These are the activations of a small neural network, seen along a few directions. Each row is one input.
In each table, some parts of the input vary, and every possible input appears once, in random order.
A made-up example of a description, with smaller parts first: one of 5 places around a ring, together with either a single point or (one of 2 separate values, together with one of 4 places along a line) or one of 9 places along a line.
Shared parts are said once, and a part with two or three values counts as separate values.
In the rows, zero is written as 128.

Other details of the inputs vary at random and push rows far along three fixed directions, the same in every table; ignore that.

Table:
x1: [140 164 104 164 130  98 128 132 192 111 132]
x2: [139 118 113 146 135 153 123 118 157 109 125]
x3: [131 107 142 136 120 157 173 114 130 106 142]
x4: [141 124 125 136 126 149 127 108 162 123 111]
x5: [126  64 169 128  89  86 122 118  99 141 144]
x6: [103 150 126  88 120 141 143 121  92 150 119]
x7: [138 108 149 144 113 150 178 118 123 110 125]
x8: [128 161 125 152 175 115  99 140 137 121 133]
x9: [120 127 131 147 131 154 144 111 142 113 137]
x10: [148 118 140 149 136 132 144 133 145 119 115]
x11: [138 151 109 111 148 122 115 157  90 134 105]
x12: [142 106 127 124 103 164 151  97 148 118 115]
x13: [126 118 126 137 135 150 137 123 155 122 129]
x14: [135 189  92 113 122 101 121 162 117 153 139]
x15: [127 133 142 158  90  39  43 144 142 134 158]
x16: [118 140 132 101 133 127 156 149  80 142 120]
x17: [132 130 119  92 132 128 145 156  86 140 110]
x18: [118 158 118 148 168 123  94 137 150 133 126]
x19: [118 156 131 139 131 139 119 106 130 126 119]
x20: [154 134 114 156 159 137 106 131 158 103 122]
x21: [115  74 156 114  77 100 103  93 113 148 140]
x22: [110 110 112  70 111 155 160 139  91 144 128]
x23: [100 158 115 109 151 131 119 142 101 144 132]
x24: [146  92 129 122 123 155 161 124 144 110 131]
x25: [119 151 115 102 157 123 120 156 102 138 125]
x26: [112  96 157 128  96  88  82  97 120 149 140]
x27: [135 119 138 142 144 139 143 129 151 116 134]
Each input here is: either one of 3 separate values or (one of 4 places along a line, together with one of 6 places along a line).
- A walk changes only the place on the line of 4. It starts at x21 and steps to x13. List the rest of the walk in order. => x25, x10

Table:
x28: [ 72 110 125 108 155  44  73 135  73 145 158]
x29: [142 170 148 187 111 170 155 102 185  99 139]
x30: [ 97 203 145 128 147 157 168 154 115 136 118]
x31: [111 221  68 146 190  87  48 148  97 137 154]
x32: [131 157 134 172 177 103  40 145 194 131 142]
x33: [132 156 158 196 147 145 174 103 181 124 128]
x34: [141 124 102 157 124 174 150 103 196  70 102]
x35: [152 190  74  91 148 135 165 172 101 139  99]
x36: [144 114 129 177 163 210 148 146 148 105 105]
x37: [127 105 145  73  83 109 179 183  57 139 149]
x38: [ 96 120  93 103 117  57  50 116  73 146 128]
x39: [147 154 113 104 194 184 150 128  93 126  84]
x40: [139  50 172 177 118 105  40 105 110 123 140]
x41: [128 184 126  64 192 185 144 144  76 114  79]
x42: [149 168 138 190 125 157 165  88 179 118 137]
x43: [136  41 157 197 127  94  56 109 104 144 146]
x44: [119  58 152 191 119  61  74  86 148 110 187]
x45: [113 108 115 100 111  73  44 115 115 183 153]
x46: [114  65 128 107  63 154 166  91 124  96 162]
x47: [145 119 112  73  75 109 185 156  53 154 153]
x48: [104 109 140  78  60 130 176  93  80 163  97]
x49: [ 74 121 163  75 110 112 192 122  62 172 125]
x50: [162 114 124 164 175 201 161 116 142 112  96]
x51: [108 188 103 122 216  77  50 167 142 168 119]
x52: [ 88 213 152 164 190  80  60 154 132 140 106]
x53: [143 186  81  74 128 139 154 190 105 124  70]
x54: [ 75 127 129 112 131  66  57 150  67 134 176]
x55: [140  49 136 155  81  79  55  83 185 148 136]
x56: [161 123 130 139 156 127 199 162 157 111 110]
x57: [179 105 156 166 178 188 166  72 185  77  94]
x58: [130  67 148  95  53 155 155 107 141 133 169]
x59: [116  95 148  59  96 100 184 185  63 136 131]
x60: [125  68 174 128  30 149 176  69 147 118 105]
x61: [138 171 126 147 129 168 178  90 160 126 102]
x62: [126 197  78  80 161 163 144 152 122 162 125]
x63: [155  63 142 103  42 125 171 126 119 112 143]
x64: [141 146 110 179 130 183 153 112 188  68 160]
x65: [117  91 169 111  43 150 175  79 121 125 136]
x66: [149 127 116 136 125 194 147 115 222 115 123]
x67: [116 181  94  79 181 158 153 163 125 165 121]
x68: [151 183  70  84 142 130 162 178 106 137  70]
x69: [ 92  99 151  99 129  65  53 149 118 162 153]
x70: [160  32 191 190 114 104  43  73 145  96 140]
x71: [134 105 133  75  96 100 191 170  52 155 147]
x72: [145 132  91 165 145 173 165  90 190  85 131]
x73: [113 136 136 213 193  95  59 127 208  74 143]
x74: [120 191  88 124 165 100  19 161 163 153  93]
x75: [145 110 131  83  57 119 173 161  73 131 159]
- What is each input in this table made of? => one of 2 separate values, together with either one of 4 places along a line or (one of 4 separate values, together with one of 5 places along a line)
- The inputs of x34 and x38 match in every part but the choice among 2 separate values. If x36 is changed in the same way as x34 into x38, which row does it become? => x43
- Change only the choice among 2 separate values in x54. List by row number the other rows that result. => x44
- Change only the choice among 4 separate values in x49. List by row number the other rows that result. => x28, x51, x56
- Change only the place on the line of 4 in x40. List by row number the other rows that result. => x36, x41, x70
